Look-ups in named tables: a row name and a column name give one cell, copied from the table.

para =
cols = vuvevo, golo, rez, lir, tid, mar
zuginaz: [83048, 16669, 51165, 41632, 91731, 27428]
zuvime: [86816, -28388, 22142, 44293, 24612, -34790]
mem: [-94565, 9916, 2892, 30739, 5646, 1837]

mem, golo -> 9916
zuvime, tid -> 24612
zuginaz, vuvevo -> 83048
zuginaz, mar -> 27428
zuvime, vuvevo -> 86816
zuginaz, tid -> 91731
zuvime, lir -> 44293
mem, lir -> 30739
zuginaz, golo -> 16669
mem, vuvevo -> -94565
zuginaz, rez -> 51165

sikina:
	fifin	sebe	pedi
zefesat	102	55	179
dasebeb	125	30	79
kos	108	54	149
ger	110	93	230
pivovod	125	72	13
timibo	143	84	184
gop	114	113	78
pel	107	170	20
bapudop	123	170	87
kuv	123	133	135
kofatuk	127	128	139
luvo	107	115	42

luvo, sebe -> 115
dasebeb, pedi -> 79
timibo, fifin -> 143
kofatuk, sebe -> 128
ger, fifin -> 110
bapudop, fifin -> 123
zefesat, fifin -> 102
pivovod, fifin -> 125
ger, sebe -> 93
pivovod, sebe -> 72
ger, pedi -> 230
gop, pedi -> 78
zefesat, sebe -> 55
dasebeb, sebe -> 30
zefesat, pedi -> 179
kofatuk, fifin -> 127
kos, sebe -> 54
kuv, sebe -> 133
kuv, fifin -> 123
Which row has the largest pedi? ger

pev =
columns: piz, mukere, mov, gebanek, sir, dosip
kad: [685, 377, 646, 697, 106, 506]
rakosoz: [531, 417, 680, 631, 355, 541]
pup: [525, 412, 646, 631, 401, 533]
leg: [551, 421, 669, 416, 381, 681]
monik: [485, 422, 655, 651, 397, 533]
til: [550, 394, 478, 679, 328, 533]
nir: [552, 411, 594, 631, 371, 533]
leribub: [600, 394, 529, 559, 422, 533]
dar: [660, 379, 550, 605, 286, 533]
buta: [303, 458, 657, 854, 371, 504]

leribub, sir => 422
nir, gebanek => 631
til, mov => 478
rakosoz, gebanek => 631
nir, mov => 594
leribub, mukere => 394
pup, sir => 401
rakosoz, dosip => 541
leribub, piz => 600
buta, gebanek => 854
til, piz => 550
til, gebanek => 679
til, mukere => 394
pup, piz => 525
pup, dosip => 533
leg, gebanek => 416
monik, mov => 655
buta, piz => 303
Row with the largest piz: kad

dapidav
       vis  zezotu  bofumag  vom   tek  pufil  kamaga  filav  pinagi  ganinu
lidu   5.1     0.7      8.8  1.0   1.4    0.7    -2.5    2.8     3.7     0.8
zas    5.1     2.6      2.8  3.2   2.5    1.8    -8.2   -0.5     6.5     6.9
buvi  -1.4    -0.2     -4.8  0.3  -4.2    4.6     1.3    1.2     6.5     8.9

tek of buvi is -4.2
kamaga of lidu is -2.5
ganinu of lidu is 0.8
zezotu of lidu is 0.7
kamaga of buvi is 1.3
bofumag of buvi is -4.8
filav of lidu is 2.8
pinagi of lidu is 3.7
vis of zas is 5.1
Row with the largest ganinu: buvi

velikun =
	redevo	piv	tas	zaduke	nasusuf	tev	feba	lekal	petido
suv	13	10	49	69	42	45	63	57	63
nipakab	69	74	52	36	37	56	44	43	37
mulom	70	70	47	32	58	47	37	45	42
dob	13	9	48	64	51	39	57	58	66
fod	12	10	51	58	39	41	57	59	65
turetus	19	15	48	59	52	39	55	57	64
mimoda	27	29	51	70	33	55	65	52	52
museri	40	45	53	71	24	64	67	47	43

piv of fod = 10
feba of dob = 57
tev of turetus = 39
lekal of suv = 57
petido of fod = 65
lekal of mulom = 45
lekal of dob = 58
zaduke of mimoda = 70
redevo of turetus = 19
tev of mimoda = 55
piv of mulom = 70
zaduke of dob = 64
tev of museri = 64
feba of suv = 63
nasusuf of fod = 39
nasusuf of museri = 24
nasusuf of nipakab = 37
Which row has the largest lekal? fod

